Each row below holds a small network's activations on one input, seen along a few directions.
Each table varies a few parts of the input and shows all the possible inputs, shuffled.
Descriptions start from the smaller parts, as in this example, which fits no table here: one of 4 places along a line, together with either a single point or one of 9 places along a line or (one of 2 separate values, together with one of 8 places around a ring).
Shared parts are said once, and a part with two or three values counts as separate values.
In the rows, zero is written as 128.

Other details of the inputs vary at random and push rows far along two fixed directions, the same in every table; ignore that.

Rows:
x1: [ 84 118 136  63 171 155  91 145 132 104 151 156 130 164]
x2: [142 188  48 169 128 112 138  66  76 137 131 126 166 130]
x3: [138 123 138 103 146 145 117 164 159 103  86 122 120 130]
x4: [130 159 135 103 183 147 133 138 139  34 142 116 145 170]
x5: [148  81 166  96 110 121  89 160 150 138 142 127  95 136]
x6: [108 203  57 175  99  76 155 103  68 127 135 129 188 158]
x7: [108 140 193 119 126 122 154 154 131  78 141 112 150 155]
x8: [130 160 143 102 177 158 140 154 125  41 168 112 151 166]
x9: [168 148  47 160  90 103  88 105  66 187 167 153 129 124]
x10: [162 162  42 171 117 116 111  96  70 180 158 144 108 112]
x11: [148 162  75 165  85  80  99 113  64 194 152 150 111 131]
x12: [ 57 150 145  79 178 149 124 149 127  63 155 141 167 164]
x13: [133  68 212 159 103 136 161 132 171 167 114 123  77  71]
x14: [115 206  43 180 119 110 151 103  63 120 106 127 195 147]
x15: [131 159 129  86 175 148 110 167 134  59 114 121 161 178]
x16: [ 96  72 251 170  75 123 215 105 176 165  81  84 136  63]
x17: [153 145  48 194 107 105 130  66  93 192 113 140 102  88]
x18: [140 133 124  86 167 155  96 166 140  79 111 131 129 180]
x19: [141 112 179 115 133 147 129 145 140 109 151 130 116 144]
x20: [136 134 160 111 159 158 149 133 141  86 147 104 142 131]
x21: [141 169  38 164  97  70  99 117  77 181 137 152 119 142]
x22: [150 144 153  73 135 118  82 178 124  94 160 137 111 170]
x23: [157 110  97  75 160 147  58 180 148  94 116 138 111 167]
x24: [ 79  35 168 113 116 147 132 118 178 182  98 137 106  65]
x25: [ 95 110 131  70 173 141  74 162 136 121 152 168  97 144]
x26: [129 157  67 178  71  74 146  96  98 193 105 130 141 103]
x27: [148 127 118  92 169 143  77 182 145  94 112 143  96 161]
x28: [141 130 165  82 136 128  93 164 125  96 160 133 116 185]
x29: [ 97  48 217 170  78 120 208 108 201 173  60  92 113  73]
x30: [155 130 134  87 170 165 106 149 132  81 166 125 114 167]
x31: [135  20 185 165  99 149 175  86 212 178  60  96  81  33]
x32: [113 130 167 105 135 113 146 153 157  89 120 110 150 154]
x33: [164 144 123  79 169 155  95 163 132  81 165 128 108 151]
x34: [125 207  77 184 105 103 154  97  50 127 165 137 185 143]
x35: [149 101 118  72 140 112  69 180 157 103 142 135 105 171]
x36: [121  61 234 171  80 139 202 114 186 176  87 102 101  37]
x37: [115  99 221 156 109 141 193 118 161 131 114 102 142  86]
x38: [152 159  51 183 102 109 143  61  95 180 106 131 128  85]
x39: [161 117  48 180  87 122 126  77  91 206 136 127 121  79]
x40: [ 80 146  66 157  96 110 135  76  85 210 117 156 149  78]
x41: [ 72 141 145  65 176 149 107 145 131  87 153 144 161 158]
x42: [129  69 183 150 127 155 178  90 186 137  82 102 101  85]
Description of these inputs: one of 6 places along a line, together with either a single point or one of 6 places around a ring.
Changing only the place on the line of 6 turns x39 into x30. The same change can be made to x35. Which row results? -> x29
Which other rows does x22 become when the place on the line of 6 takes its other values? List them by row number. -> x5, x7, x11, x16, x28
List by row number the other rows that have the place on the line of 6 in common with x25. -> x10, x11, x13, x17, x21, x27

Rows:
x43: [174 132 104 171 102 121 142 125 130 142 103 109 122 112]
x44: [110  87 177  93 147 144 117 177 186 107  85 130 110 131]
x45: [ 87 108 139 143 111 137 146 101 124 183 109 141 134  73]
x46: [116  85 161  92 155 159 127 168 191  96  80 115 117 126]
x47: [121 183 143 187 107 115 202 104 100 102 128  98 187 125]
x48: [ 95 132 217 114 157 158 190 138 166  43 114  90 176 152]
x49: [137 117 159 162  91 132 157 109 117 179 128 126 115  82]
x50: [103 129  90 154 119 120 152  84 127 168 102 130 140  94]
x51: [130  89 133 153  71 104 132 130 141 187  92 124 122 106]
x52: [166 190  59 154 106  89  99 121  66 146 152 145 120 156]
x53: [ 99 139  87 146 123 109 124 107 102 162 124 152 134 115]
x54: [139  91 212 106 142 155 127 162 163 107 144 122  92 124]
x55: [140 131  89 136  89  89 100 129 102 171 124 133 131 138]
x56: [148  88 197 119 150 160 148 144 177  97 140 107  89 110]
x57: [151 109 195  86 156 139 114 181 161  75 152 130  87 157]
x58: [190 192  74  66 187 128  54 171 102  42 200 142 122 216]
x59: [146 110 141 176 105 140 163  96 128 162 129 112 119  75]
x60: [120 144  65 141 129 119 120 113 109 149  96 129 143 121]
x61: [154 106 160  75 175 157 102 170 174  58 112 113 114 167]
x62: [ 92 163 125 142  83  81 153 118  84 138 155 127 192 154]
x63: [153  87 193 120 146 149 150 149 180  89 131 105  95 112]
x64: [201 190  71  69 182 126  47 187  99  43 179 136 121 218]
x65: [137 140  80 151 130 143 124  86  95 149 139 132 144 119]
x66: [159 150  96 156 112 137 134 101  92 153 152 127 132 101]
x67: [ 93 111 130 155 105 111 148 106 142 169  85 133 120  87]
x68: [192 187  76  76 176 125  57 173 104  45 184 138 114 206]
x69: [170 176  68 161  99  90 105 128  73 155 131 133 126 148]
x70: [ 99 125  94 146 118 144 145  87 107 176 115 136 147  80]
x71: [104 136  74 142 135 139 124  93  98 162 130 141 145 104]
x72: [104 114 124 147 113 110 135 123 138 164  82 131 129 102]
x73: [158 175  69  65 197 151  55 151  94  55 193 154 128 212]
x74: [123 116 119 121  95 120 108 119 105 174 151 142 130 115]
x75: [ 82  78 199 102 152 154 138 146 180 124 116 134  99 105]
x76: [147 137 127 170  96 103 151 106 117 166 123 123 116 109]
x77: [117  95 136 143  88 102 132 115 131 173 133 134 118 107]
x78: [107 134  83 150 117 120 139  97 124 156  96 127 132 101]
x79: [145 101 168  82 169 155 112 157 179  62 115 114 106 156]
x80: [130  80 191  96 154 178 141 131 173 101 120 115 119 109]
x81: [146 110 112 162 110 134 149 108 145 145  80 111 134 111]
x82: [132 114 120 153 122 134 155  87 139 147 101 112 130 106]
x83: [ 56 128 220 102 151 139 173 160 163  66 114 115 170 144]
x84: [131 185  71  42 196 121  35 178 100  62 183 173 132 219]
x85: [122 104 134 132  93 100 128 115 134 173 130 130 119 113]
x86: [114 197 140 171  97  96 179 117  77 116 144 119 181 150]
x87: [113  97 139 141  93 113 130 109 127 182 144 135 113 105]
x88: [ 95 124  91 159 124 134 151  83 115 174 116 136 133  88]
x89: [139 170  41 117 113 101  60 120  50 162 192 166 144 165]
x90: [157 190  58 152 120 104  98 114  53 153 180 157 122 155]
x91: [126  74 194  85 121 123 109 166 182 115 124 123  94 135]
x92: [ 62 126 208 109 157 154 189 145 169  59 103  99 176 134]
x93: [167 154  95 162  95 104 121 135 101 156 117 128 121 137]
x94: [126  74 188 114 151 160 154 130 186  95 108 109 109 114]
x95: [ 91 129 103 149 119 126 126 101 103 177 126 147 138  97]
x96: [ 97  78 174  96 162 158 143 144 184  99 107 121 111 111]
Describe the family of inputs behind these rows. -> one of 6 places around a ring, together with either a single point or one of 8 places along a line
Changing only the place on the ring of 6 turns x67 into x91. The same change can be made to x72. Which row results? -> x55
Changing only the place on the ring of 6 turns x93 into x81. The same change can be made to x52. Which row results? -> x79
List by row number the other rows that have the place on the ring of 6 in common with x58. -> x43, x47, x56, x59, x63, x64, x66, x68
Which other rows does x46 become when the place on the line of 8 takes its other values? List them by row number. -> x50, x60, x70, x71, x78, x88, x96
A walk changes only the place on the ring of 6. It starts at x62 and steps to x83. List the rest of the walk in order. -> x92, x48, x47, x86

Rows:
x97: [113 131 118  62 169 132  78 180 146  82 128 145 128 167]
x98: [182 136 125  92 164 149  90 165 142  61 138 121 116 176]
x99: [188 210  18 153 126 108  91 104  45 136 167 143 135 158]
x100: [124 114 150  98 167 164 128 134 157 102 123 125 117 121]
x101: [102 126  66 189  89 106 163  66 108 198  86 123 149  85]
x102: [141 174  62 168  90  80 109 111  69 180 133 152 127 139]
x103: [120 120 138  61 166 142  82 150 135  86 177 145 126 167]
x104: [138  63 215 135 101 132 162 123 178 140 128 104 100  92]
x105: [109 117 236 159 110 130 214 131 168  95 103  83 150 108]
x106: [145 141  91 211  84 113 163  71  85 202 133 130 116  68]
x107: [140  69 190 144 110 132 169 134 192 130  84  93  99 100]
x108: [157 138 128  80 150 119  81 189 143  81 137 133 112 174]
x109: [ 75  70 201 123 122 133 152 137 182 150  81 128 105  91]
x110: [ 80  64 187 138  94 139 162 115 160 184  97 120 128  72]
x111: [120 134 129  75 189 163  89 156 130  82 171 153 110 152]
x112: [ 73 177 101 205  86 106 208  60  80 165 106 117 202  95]
x113: [136 130 112  76 185 163  90 153 144  65 129 133 135 169]
x114: [160 191  35 133 101  93  72 126  38 163 183 158 149 171]
Changing only one part turns x108 into x97. The same change can be made to x107. Which row results? -> x101
Describe the family of inputs behind these rows. -> one of 2 separate values, together with either a single point or one of 8 places around a ring
Which other rows does x113 become when the choice among 2 separate values takes its other values? List them by row number. -> x98
Which other rows does x110 become when the choice among 2 separate values takes its other values? List them by row number. -> x114

Rows:
x115: [133  80 198 171 109 162 205 111 178 159  98 105  96  38]
x116: [ 99 107 141 125 146 144 138 137 160 116  88 132 125 147]
x117: [126 126 177 146 152 156 170 124 152 120 128 118 124  84]
x118: [ 87 143  83 169  73  96 151  89  80 214 124 129 152 116]
x119: [ 96 139  66 188 108 128 155  63  75 197 128 149 149 109]
x120: [109 159  70 183  80  41 159  56 104 182 154 133 123 118]
x121: [123  87 219 135 105 126 172 150 172 122 121 101 149 110]
x122: [ 89  59 199  99 138 160 156 148 210 114  73  95 115 118]
x123: [124 129 151  81 145 120  74 165 131 117 142 168 106 166]
x124: [118  85 171 114 141 141 122 138 184 129  68 136 103 114]
x125: [141 103 144 147 136 135 134 148 162 123  85 108  84  99]
x126: [147 176  27 107 133 123  67  91  59 172 166 161 140 144]
x127: [116 173  63  65 205 157  67 172  92  74 192 167 127 190]
x128: [157 137 122 154 113 132 147 122 135 123  97 123 117 134]
x129: [ 75 142  87 205  74  94 177  92  86 228 105 138 143  74]
x130: [ 96  72 197 124 125 160 164 108 175 109 121 103 154  80]
x131: [143 149  89  71 180 149  44 144 107  95 171 178 115 181]
x132: [137 157  75 196  82  87 127 114  74 193 131 139 106  95]
x133: [ 84 122 201 108 142 127 156 168 146  96 123 128 121 109]
x134: [150 105 176 145 126 161 154 111 150 123 127 122 104 110]
x135: [130 159  90  76 159 128  82 159 113  48 142 128 170 189]
x136: [157  79 184  73 169 170 100 158 170  86 152 107  83 147]
x137: [ 97  89 164  90 124 128 124 170 150 114 143 129 144 150]
x138: [110 194   8 152 138 108 110 120  73 152 123 152 152 145]
x139: [143 133 173 123 117 126 147 171 145 120 134 127  99 114]
x140: [137 121 179 127 154 144 150 146 169  81  95 114 128 148]
x141: [154 173  59 171 101  84  85 117  51 157 157 159 120 163]
x142: [105 105 179  88 139 130 110 177 166 133 121 148  93 105]
x143: [ 93  95 198 109 108 124 148 148 154 102 126 112 150 118]
x144: [158 111 121 121 132 128 111 134 136 123 105 104 104 141]
x145: [143 179 135  96 139 115  99 156 105 100 171 129 146 187]
x146: [155  94 163  87 131 121  85 184 149  92 160 124 110 163]
x147: [180 190  37 132 118 128 104  94  50 146 177 137 142 153]
x148: [156  75 165  91 146 147 101 177 194  74 115  99 103 147]
x149: [165 181  78  87 166 125  77 167 110  54 158 126 170 206]
x150: [133  89 188 179  96 144 206 123 194 155  54  94  97  48]
x151: [ 83  92 210 140  91 120 182 110 142 150  97  99 135  90]
x152: [ 95 176  59 159 104  96 112 109  56 172 148 161 149 166]
x153: [143 156  22 127 120 116  71  92  67 169 168 164 161 128]
x154: [126 193  91 192  96  90 160 107  68 176 135 139 152 106]
x155: [125 201  34 134 120 105 105  92  60 125 126 125 172 162]
x156: [165 183  97  82 170 132  94 159 113  69 147 118 150 203]
x157: [110 106 146  64 173 173 108 148 147  98 156 128 123 164]
x158: [156 132 156 111 105 120 132 144 121 130 143 116 118 145]
x159: [124  61 250 174  73 135 207 123 194 161  82 103  94  70]
x160: [ 89 155  85 215  85 103 192  68 103 186  65 117 157  49]
x161: [134 171  44  35 196 156  26 176  88  50 221 166 160 233]
x162: [103  46 199 134  79 115 155 127 180 187  90 121 124  61]
x163: [120  85 172 103 164 121 158 101 198  93 162 115  92 118]
x164: [142 123 114  61 160 134  75 154 143 107 110 137 118 161]
x165: [118  51 191  87 136 147 122 157 214 115  75 116 116 102]
x166: [135 135  93 206  82 121 179  54  91 190 131 111 179  77]
x167: [125 163  86 224  90 105 195  77 105 189  75 110 153  61]
x168: [145  81 173 142 136 139 136 142 171 112  80 113  84 126]
x169: [105 118  85 209  79 101 176  74 131 239  45 135 124  23]
x170: [134 123 179 140 155 155 155 117 140 108 137 125 130 127]
x171: [132 164  52  53 180 136  50 182 115  58 164 147 162 228]
x172: [ 96 128 193 101 144 127 130 158 132  81 136 138 129 158]
x173: [ 89 117 155 178 106 125 173  91 146 134  63 115 141  90]
x174: [129 128 219  91 162 138 122 181 155  61 147 130 118 180]
x175: [119 160 119  93 184 147  96 134  88  64 170 156 141 181]
x176: [159 154  67 182  73 110 158  80  99 181  93 104 139 104]
x177: [119 151  59 170 112 122 127  78  89 213 122 158 127  62]
x178: [164 146 119  77 143 112  58 174 102  98 176 132 104 193]
x179: [136 157  92 191  96 124 169  54  79 190 131 111 164  93]
x180: [172 123 130  90 142 158 103 148 137  81 175 125 133 151]
x181: [166 147  33 162 107 114  91  91  69 160 171 138 142 124]
x182: [ 79  88 210 144 138 163 192 114 172 123 100 109 116  48]
x183: [129 165  57 133  89  82  90  98  64 204 136 156 142 127]
x184: [ 95  71 232  99 145 175 162 119 183  94 114  96 122  99]
x185: [133 111 158  54 196 112 111 159 206  30 144 119  92 184]
x186: [170 126 112 109 126 129 123 153 138  94 123 114 140 148]
x187: [160 109 175  91 113 126 124 176 157  95 155 122 128 146]
x188: [152 107 138 140 144 148 113 118 125 122 141 135  93 131]
x189: [161 180  22 164 137 119  90 109  51 151 170 154 113 123]
Changing only one part turns x136 into x144. The same change can be made to x170. Which row results? -> x140
Changing only one part turns x132 into x125. The same change can be made to x151. Which row results? -> x155
Describe the family of inputs behind these rows. -> one of 3 separate values, together with either a single point or (one of 4 places along a line, together with one of 6 places around a ring)
Which other rows does x166 become when the place on the ring of 6 takes its other values? List them by row number. -> x130, x153, x161, x180, x181
Which other rows does x155 become when the place on the line of 4 takes its other values? List them by row number. -> x135, x160, x173

Rows:
x190: [ 96 168  38 100 143 122  80 113  76 132 144 155 173 164]
x191: [128  96 170 126 130 137 161 117 171  94 123  94 137 118]
x192: [127  71 168 164  78 120 170  80 164 196  82 104 113  61]
x193: [150  99 137 110 145 139 106 164 165 114 114 128  86 124]
x194: [144 110 165  95 147 147 111 138 152 116 140 134  95 126]
x195: [136 150 153 121 151 132 136 155 137  83 109 119 127 157]
x196: [145 160  72 149 108  92 114 100  97 170 128 142 117 118]
x197: [130 131 152 115 153 127 147 144 163  75 137 114 124 138]
x198: [ 71  92 166 104 156 161 143 128 157 128 110 137 134 100]
x199: [120 136 118 149 114 115 121 113  98 151 157 146 121 136]
x200: [124 142 130 162  91 102 152 128 110 158 114 122 140  94]
x201: [ 53  87 154 164 104 128 188  93 166 186  62 124 135  54]
x202: [158 139  57 163 116 131 108 107  88 175 134 142 114 109]
x203: [119 140 111 146 109  93 124 125 108 147 139 143 117 140]
x204: [135 113 173  96 123 136 121 167 146 104 137 113 143 139]
x205: [144 160 117  97 173 143 113 141 119  61 180 128 134 168]
x206: [125 142  81 155  93  93 118 100  87 170 149 139 144 149]
x207: [145 160 138  84 150 143  97 177 104  91 173 138 136 162]
x208: [157  82 137 102 140 149 100 154 163 117 120 122 103 133]
x209: [141 127 164 111 143 148 135 147 146  81 111 111 142 162]
x210: [140 183  87 174 119 128 143  96  70 140 125 133 153 134]
Describe the family of inputs behind these rows. -> one of 3 separate values, together with either a single point or one of 6 places along a line
Changing only the choice among 3 separate values turns x190 into x201. The same change can be made to x204. Which row results? -> x200
List by row number the other rows that have the choice among 3 separate values in common with x207. -> x194, x198, x199, x202, x205, x210
